A small network was trained on invented records. Each row is its activation on one of them, seen along a few directions.
Each row is followed by the record's values for the fields G, N, Z, D, Y.
A field that a record lacks is left out.
Other fields move the rows too, some of them a lot.
Strong random noise was added to every row along 10 fixed directions; ignore it. To show where, here is one row again and again, with new noise each time:
[340,212,-88,215,-316,79,110,-14,-20,41,521,57,225,-304,-140,77,-240,-367,196,379,-170,210,-36,248,230,534,193,144,130,-449,-333,226,-70,249]
[-25,74,-256,120,330,7,130,-21,-256,58,-184,-64,-234,24,93,-108,118,-15,-168,-81,-132,294,-199,-136,47,-68,92,38,-147,256,342,90,262,-48]
[360,36,334,-7,47,-198,-199,-298,176,-391,42,240,141,156,15,-136,-278,-5,-76,206,261,245,-448,243,178,-143,86,94,157,156,-111,-17,44,-6]
[204,-266,-242,-197,221,-60,-391,-163,48,-277,-501,256,126,310,-326,-251,43,-117,-511,-178,311,87,-188,-173,204,-348,-215,147,-122,127,164,117,-67,-159]
[13,128,228,182,-76,-2,341,59,64,2,196,-130,-191,-208,280,140,3,80,281,126,-157,-60,-23,130,-52,95,90,-66,97,7,46,30,182,41]
[195,-148,45,6,28,-18,-114,-95,111,-335,-240,161,-82,48,-32,-69,46,41,-133,110,112,-14,-211,77,65,-219,-139,53,69,98,151,96,86,-133]
[-80,-99,-19,94,584,206,23,-39,-596,216,-356,-158,-62,186,34,-221,222,-251,-213,-146,-111,593,-55,-137,168,205,121,218,-151,31,-113,297,-1,318]
[216,136,447,98,-73,-158,222,-130,31,-119,-75,-277,-392,215,424,9,-204,267,213,-364,200,51,-343,-171,249,-154,-127,-13,-93,158,-102,157,138,235]
[270,-195,692,162,628,-353,226,-322,-138,84,-444,103,291,76,32,-159,254,-149,-325,-301,-11,601,-193,-97,232,11,217,271,31,117,-99,291,-103,173]
[245,-5,-33,170,-6,187,114,-49,-260,36,-276,-234,-130,165,-119,-92,20,-225,-136,-335,99,184,-86,-304,461,131,-267,259,-201,-240,-125,513,-36,237]
[261,45,-311,-23,-327,-193,209,79,444,17,259,152,127,-394,-141,177,-28,-96,11,-10,-98,-293,119,-56,30,90,33,-50,50,-254,150,102,39,-124]
[-191,96,59,-74,226,400,33,51,-39,-103,39,-199,-120,138,91,-76,-40,-117,25,127,178,-29,3,120,20,39,-7,57,86,25,-40,90,257,1]

[133,-168,-352,-111,-270,-99,-235,60,-153,110,-174,106,-18,165,-156,-46,26,77,-86,-353,-11,-98,106,-237,108,12,-208,-73,-295,-119,-171,9,-382,215]
G=g1 N=n1 Z=z1 D=d4 Y=y2
[162,111,72,-81,-71,-80,306,-46,234,114,-38,-49,56,-77,4,102,86,124,-97,-476,28,-299,150,-279,88,-34,-108,-11,-42,-77,64,209,42,9]
G=g1 N=n2 Z=z2 D=d4 Y=y1
[-145,133,289,-201,40,229,71,14,176,24,115,-244,98,62,-22,60,-29,-18,-7,-105,244,-132,115,-100,15,55,-29,102,144,-123,-214,103,57,70]
G=g1 N=n1 Z=z1 D=d1 Y=y1
[-132,220,-704,280,-366,498,-220,196,-570,39,262,-144,-206,42,-270,-41,-196,-269,136,453,-185,149,-13,124,154,321,-152,67,-210,-206,1,3,-13,28]
G=g2 N=n1 Z=z1 D=d4 Y=y2
[-218,234,69,41,124,-407,-220,-162,-285,122,32,-14,102,450,74,-134,-394,168,-11,-150,68,214,-220,-179,-29,-463,83,-148,-360,662,250,-623,-146,-91]
G=g1 N=n2 Z=z2 D=d4
[66,170,313,332,-243,-231,-30,-156,-51,-65,133,16,40,58,-57,12,-142,143,18,152,-12,223,-278,113,56,-113,9,26,-22,150,33,-230,-91,-139]
G=g2 N=n2 Z=z1 D=d3 Y=y1
[-30,100,359,85,-23,60,92,-68,-6,12,47,32,159,-10,-85,40,135,83,-64,43,-12,13,33,93,-48,49,24,58,104,5,-74,-54,-67,-44]
G=g1 N=n1 Z=z1 D=d1 Y=y1
[-407,32,433,214,163,219,473,200,79,147,92,-324,-154,-222,229,160,283,14,192,175,-136,-147,239,148,-235,61,95,-48,180,14,149,-32,240,-158]
G=g1 N=n1 Z=z1 D=d3
[153,121,-35,272,169,-102,244,-116,-200,180,85,78,91,-115,-31,-65,53,-176,-63,8,-227,352,-101,77,145,270,233,104,-54,-15,30,128,80,17]
G=g2 N=n1 Z=z2 D=d3 Y=y2
[-58,-142,45,-537,-24,-34,-209,56,605,-170,200,119,72,-64,116,57,-85,159,37,23,347,-300,81,153,-220,-23,136,-140,296,-136,-292,-105,37,13]
G=g2 N=n1 Z=z1 D=d3 Y=y2
[140,-277,211,259,-538,56,-136,117,66,-310,-22,116,-157,-237,-19,175,105,105,261,554,-164,-195,6,341,-108,-24,-251,-34,195,-233,-78,-19,-209,-32]
G=g1 N=n1 Z=z1 D=d3
[-130,278,-197,18,-221,561,-15,81,86,-365,297,-119,-355,-71,107,50,-115,128,212,491,70,-290,-123,338,-120,21,-132,-39,238,8,133,21,490,-243]
G=g2 N=n2 Z=z2 D=d3 Y=y1
[151,-192,531,-152,200,-223,-48,-147,303,-159,-67,47,181,43,107,-22,-113,-95,36,-27,281,149,-131,69,91,-34,109,90,216,-81,-282,107,-55,124]
G=g2 N=n1 Z=z1 D=d2
[77,194,-184,-308,-381,218,-148,10,464,-393,196,-50,-102,7,-28,112,-273,178,88,102,292,-585,-50,-55,-25,-275,-292,-47,174,0,126,21,255,-201]
G=g1 N=n2 Z=z2 D=d1 Y=y1
[-51,-360,-288,-493,540,251,-453,-3,25,-220,-158,232,-45,81,152,-255,54,-107,-125,227,192,218,-71,304,-178,129,244,-19,257,-55,-299,143,136,201]
G=g2 N=n2 Z=z2 D=d4
[-100,-116,-180,-232,607,44,-183,-91,-248,31,-175,169,82,71,91,-186,112,-60,-184,36,-70,374,-63,64,-111,62,288,29,49,190,-12,28,106,112]
G=g2 N=n2 Z=z2 D=d4 Y=y2
[103,104,-74,3,-502,-87,-60,53,-144,-101,-161,-314,-675,345,363,58,-218,536,276,-498,137,-254,-243,-380,157,-312,-444,-188,-363,196,-18,-36,-40,245]
G=g1 N=n1 Z=z1 D=d3 Y=y2
[-1,103,122,-302,323,21,-261,-196,-159,-64,-102,18,18,494,123,-238,-181,137,-163,-305,333,225,-227,-62,117,-102,78,11,-106,275,-262,-82,-26,241]
G=g1 N=n1 Z=z1 D=d3 Y=y2
[-121,405,-478,240,-35,124,41,-13,-373,109,99,-11,2,72,-206,-53,-74,-36,-142,87,-233,23,-43,-103,8,-119,-41,0,-260,322,509,-219,161,-284]
G=g1 N=n2 Z=z2 D=d1 Y=y1
[-62,-78,646,-76,38,166,164,33,-23,59,-2,-300,-5,179,305,43,-83,-35,352,-197,165,-173,228,16,94,135,-99,20,55,-173,-522,145,-138,401]
G=g1 N=n1 Z=z2 D=d3
[1,261,206,254,16,344,63,-125,-275,-217,11,-70,-150,247,50,-105,-88,30,66,227,32,-8,-201,223,131,-51,-144,72,3,226,106,12,216,-114]
G=g1 N=n1 Z=z2 D=d1 Y=y2
[370,173,-223,-7,-35,-490,316,-134,353,166,267,258,350,-374,-123,125,-95,-137,-69,-193,-188,-1,-8,-159,121,126,269,5,11,-72,217,94,89,-122]
G=g2 N=n1 Z=z2 D=d2 Y=y2
[153,-82,496,17,-159,-362,74,-75,50,86,-117,-98,-34,168,206,61,-89,199,178,-443,100,-37,-17,-162,122,-59,-98,-61,-122,-13,-304,-31,-273,263]
G=g2 N=n1 Z=z1 D=d2 Y=y2
[195,46,-116,-190,-128,50,-286,-116,-6,-79,7,57,227,225,-288,-92,-194,-110,-190,-151,242,50,-70,-152,250,21,-132,136,-78,-126,-249,111,-185,142]
G=g1 N=n1 Z=z1 D=d4 Y=y1
[-87,252,141,-132,-67,36,-12,-64,346,-113,400,193,463,0,-231,42,-189,-87,-44,243,158,-299,134,259,-84,-45,117,-31,164,79,41,-315,37,-309]
G=g1 N=n1 Z=z1 D=d3 Y=y2
[-234,113,91,-57,-91,212,8,96,72,96,124,-281,8,171,-72,3,-138,-75,19,-83,260,-178,136,-92,34,-38,-122,5,-55,-58,-83,-71,1,-45]
G=g1 N=n2 Z=z1 D=d4
[-110,-13,570,112,-89,202,61,-12,160,-133,93,135,512,-6,-321,83,69,-218,22,346,52,-374,353,364,-47,28,-120,85,224,-124,-83,-143,-186,-271]
G=g1 N=n1 Z=z1 D=d2 Y=y2
[2,-249,-125,-410,299,7,-391,-81,186,-275,-228,312,233,136,-104,-148,-7,-45,-217,92,198,-125,11,62,-140,-267,-7,-17,130,163,63,-67,-22,-102]
G=g1 N=n2 Z=z2 D=d2
[96,72,455,472,-306,-272,561,-3,2,65,-64,-4,-109,-491,151,367,363,376,232,52,-564,-207,71,-102,-187,-132,-114,-61,87,122,453,20,11,-188]
G=g1 N=n2 Z=z2 D=d2 Y=y1
[-37,-451,164,-62,-178,-305,-254,81,-43,-47,-395,139,-167,125,146,48,190,358,106,-169,-70,-191,109,-22,-192,-272,-216,-215,-131,106,-89,-256,-381,79]
G=g2 N=n1 Z=z1 D=d4 Y=y2
[165,-24,131,544,-41,-100,276,-48,-55,42,62,310,482,-415,-446,88,256,-396,-159,511,-437,120,148,308,39,168,105,167,116,-131,335,16,-91,-377]
G=g1 N=n1 Z=z1 D=d4

Which values does each new row have?
[104,70,-70,357,-659,-112,-345,17,-341,-280,133,251,-173,119,-8,49,-234,280,338,523,-259,-128,-194,364,-91,-186,-228,-222,-150,253,110,-522,-285,-88]
G=g1 N=n1 Z=z1 D=d2 Y=y2
[-277,118,-136,-116,-160,576,-473,112,-311,-221,291,-40,-5,228,-90,-61,-271,-110,231,634,99,-37,25,385,-89,144,-71,-3,111,-49,-294,-212,-73,113]
G=g1 N=n1 Z=z1 D=d2 Y=y2
[255,-77,-223,28,-53,143,-18,-9,-21,-161,61,157,61,-297,-76,27,26,-193,55,342,-203,65,-25,121,45,215,23,127,181,-234,-34,323,41,105]
G=g1 N=n2 Z=z2 D=d3
[-132,-57,-107,-139,291,-309,81,2,359,266,6,228,550,-222,-362,7,217,-199,-449,-119,-35,-20,276,-117,-204,-92,279,12,51,20,284,-190,-102,-330]
G=g1 N=n2 Z=z1 D=d1
[181,-423,1,-189,60,-275,-232,-107,234,-141,-498,433,330,74,-367,-73,311,44,-448,-254,93,-187,119,-138,-12,-310,-197,41,-51,35,122,-2,-327,-209]
G=g1 N=n1 Z=z1 D=d3 Y=y2
[218,-159,-75,5,-64,103,26,-39,21,-183,-419,-106,-385,121,0,-63,156,130,-174,-370,211,-8,-209,-273,270,-89,-343,129,-96,-119,21,451,88,39]
G=g2 N=n1 Z=z1 D=d3 Y=y2
[-86,129,278,348,231,-79,347,-75,-95,113,46,-9,69,-201,46,18,186,-33,-21,161,-267,212,-31,164,-117,63,213,56,87,167,242,-61,202,-227]
G=g2 N=n2 Z=z2 D=d3 Y=y1
[178,-389,255,132,-9,80,-137,-38,-59,-399,-418,64,-312,-36,169,-13,147,101,99,264,9,60,-201,167,24,-148,-248,65,172,-55,0,265,24,32]
G=g2 N=n2 Z=z2 D=d4
[-236,147,273,-313,-270,-164,-112,48,309,229,383,-43,458,89,-68,165,-266,84,160,-149,160,-434,403,-82,-191,-97,40,-154,5,-40,-287,-459,-360,57]
G=g1 N=n2 Z=z2 D=d1 Y=y1
[-85,200,26,407,-291,-315,40,47,-496,415,336,-13,376,-20,-97,109,-299,-230,362,172,-476,131,241,-13,14,115,106,-86,-317,78,-15,-458,-472,153]
G=g1 N=n2 Z=z2 D=d2
[-300,-53,202,249,171,-48,93,65,-446,451,-201,-268,281,303,-145,-56,-29,-357,39,-322,-74,59,396,-240,167,2,-118,62,-375,-2,-51,-151,-347,61]
G=g2 N=n2 Z=z2 D=d2
[-105,114,45,-85,313,236,-2,-54,-226,110,38,-18,324,88,-120,-86,-25,-268,-76,46,-26,98,175,8,50,165,106,150,32,-17,-119,76,-36,111]
G=g1 N=n2 Z=z2 D=d1 Y=y2
[-183,294,190,119,41,-82,28,-105,-114,140,110,-65,236,304,-177,-67,-174,-32,-118,-135,123,37,-23,-79,86,-157,9,8,-199,288,133,-323,-77,-190]
G=g1 N=n1 Z=z1 D=d2 Y=y2
[520,93,-249,228,-214,5,37,-107,-96,-97,258,239,81,-272,-85,-24,-133,-243,62,351,-226,262,-205,244,238,379,140,119,99,-284,-135,293,17,184]
G=g1 N=n1 Z=z2 D=d3
[-260,-58,-206,-343,162,-114,-312,81,-271,210,-54,-103,-75,329,258,-90,-201,151,133,-288,27,14,111,-219,-162,-160,59,-214,-267,271,-166,-330,-203,335]
G=g1 N=n2 Z=z2 D=d4
